x = (102, 133, 200, 159, 104, 89, 55, 109, 220, 214, 160, 188, 173)
Report the 3rd entry from the right.
Answer: 160
The entry just left of 200 is 133
The last entry: 173
The entry just left of the smallest entry -> 89
Report the 5th-last entry.
Answer: 220
The first entry is 102

Questions about the row below.
1) What is the first entry from the left?
2) What is the entry just right of 21?
3) What is the second entry from the right?
4) What is the first entry from the right?
[ 30  -4 -42  71  14 -22  30  -3  10 -18  21 -16 -41  35]
1) 30
2) -16
3) -41
4) 35

Read these off the grid that follows. Counting starts at 1.
1) Give the entry directly above the centre entry.
2) Give the minimum.
3) Give the entry at row 2, column 1.
4) Give the entry in row 3 and column 3.
5) Give the entry in row 1 and column 3.
6) Give the entry at row 3, column 1.
7) Give the entry at row 1, column 1.
array([[-12.1,  -3.6,   1.4,  16.9,  -6.9,  -2.2,   1.0,   5.9,  -6.7],
       [  0.2,   0.7,  -4.7,  -5.8,  -1.5,   1.4,   0.1,  -0.1,   0.6],
       [ -3.2,   0.0,  -3.4,   0.5,  -2.8,   1.2,   0.8,   2.4,  -1.1],
       [  6.0,   1.3,  -4.8, -14.4,   2.4,   1.1,  -1.9,  -4.5,   3.1],
       [ -5.8,  -0.7,  -1.0,   7.2,  -3.8,   0.5,   1.6,   4.2,  -2.5],
       [  1.5,  -0.9,   4.6,   2.3,   1.7,  -2.5,  -1.0,  -2.5,  -0.2],
       [ 12.2,   4.3,  -0.2, -14.5,   7.8,   3.1,  -0.1,  -4.4,   7.2]])
1) -2.8
2) -14.5
3) 0.2
4) -3.4
5) 1.4
6) -3.2
7) -12.1

arr = [2 3 8 5 6 6 5 5]
The entry just left of the largest entry?
A: 3
The entry just right of the largest entry?
A: 5
The entry just right of 3: 8

Questions about the row below.
1) Find the third largest entry.
2) Find the entry just right of 6.3.
3) Find the fifth-last entry.
4) Find the entry just left of 14.2.
5) Find the entry just right of 2.2.
6) Find the third entry from the right.
7) Find the second entry from the right.
[ 17.9   2.2   6.3  -5.2  -5.4  14.2   1.2 -20.3   0.0  10.5]
1) 10.5
2) -5.2
3) 14.2
4) -5.4
5) 6.3
6) -20.3
7) 0.0

Questions about the table below. Rows and columns are numbered from 1.
1) Find the top-left entry.
2) Find the entry in the bottom-right corner.
3) Find the top entry of the column that holds the smallest entry.
4) Find the entry in the top-right corner.
5) Find the bottom-left entry.
6) Find the entry in row 2 and column 1.
7) Find the entry directly above 16.2.
8) Find the entry just right of 16.2.
[[ 146.4  151.0   79.8  117.2 -134.0   -8.2]
 [ 105.9   59.0  114.3   16.2  -17.1  105.2]
 [  47.3   65.4  -38.8   93.9   17.8  -78.9]]
1) 146.4
2) -78.9
3) -134.0
4) -8.2
5) 47.3
6) 105.9
7) 117.2
8) -17.1

array([[-11.57,  -5.51,   6.57, -15.17,  10.17,   3.05,   5.35,   6.38,
          9.44, -18.72,   5.63,  13.71,   3.91,  -9.63,   0.05],
       [ -1.87,  -5.25,  23.68,  -6.10,  13.69,   6.22,  -0.68,   2.23,
         19.43,  16.73,  -2.87,   1.19,  -0.84,   7.01,  -8.74],
       [ -3.09,   3.12,   3.38,   0.23,  19.75,  -1.90,  -2.02,  -0.38,
        -15.56, -15.94,  -4.95,  -0.72,   1.78, -15.41,   5.09],
       [  8.66,  20.13,   6.95, -13.14,   3.50,   9.95,  16.57,   2.31,
         -7.34,  -9.32,  11.04,   9.19,  -7.65,  12.60,  -1.17],
       [-13.32, -13.49,   6.66,  -8.84,   2.21,   4.00,   0.02,  12.28,
         13.25,   6.74,  12.70,  11.52,   7.10, -12.30,  13.01]])
Find the entry just right of -13.14.
Answer: 3.50
The entry just right of the centre entry -> -15.56
Find the entry just right of -9.32.
Answer: 11.04
Find the entry just left of 16.57.
Answer: 9.95
Find the centre entry.
Answer: -0.38
The entry just left of the smallest entry: 9.44
The entry just left of -8.84 -> 6.66
The entry just left of 12.28 -> 0.02
Find the entry just left of -13.49.
Answer: -13.32
Find the entry just right of -0.72.
Answer: 1.78
The entry just left of 3.38: 3.12
Find the entry just left of 3.91.
Answer: 13.71
The entry just left of the largest entry -> -5.25
Find the entry just right of 0.02.
Answer: 12.28
The entry just right of 2.23: 19.43
The entry just right of the largest entry: -6.10
Find the entry just left of 6.57.
Answer: -5.51
The entry just right of -15.56 -> -15.94
The entry just right of the smallest entry: 5.63
The entry just right of 1.78 is -15.41

grid = [ 60  28  54 117  56  71  73 140  35  38 230 112  78  68  85]
What is the entry just right of 68?
Answer: 85
What is the largest entry?
Answer: 230
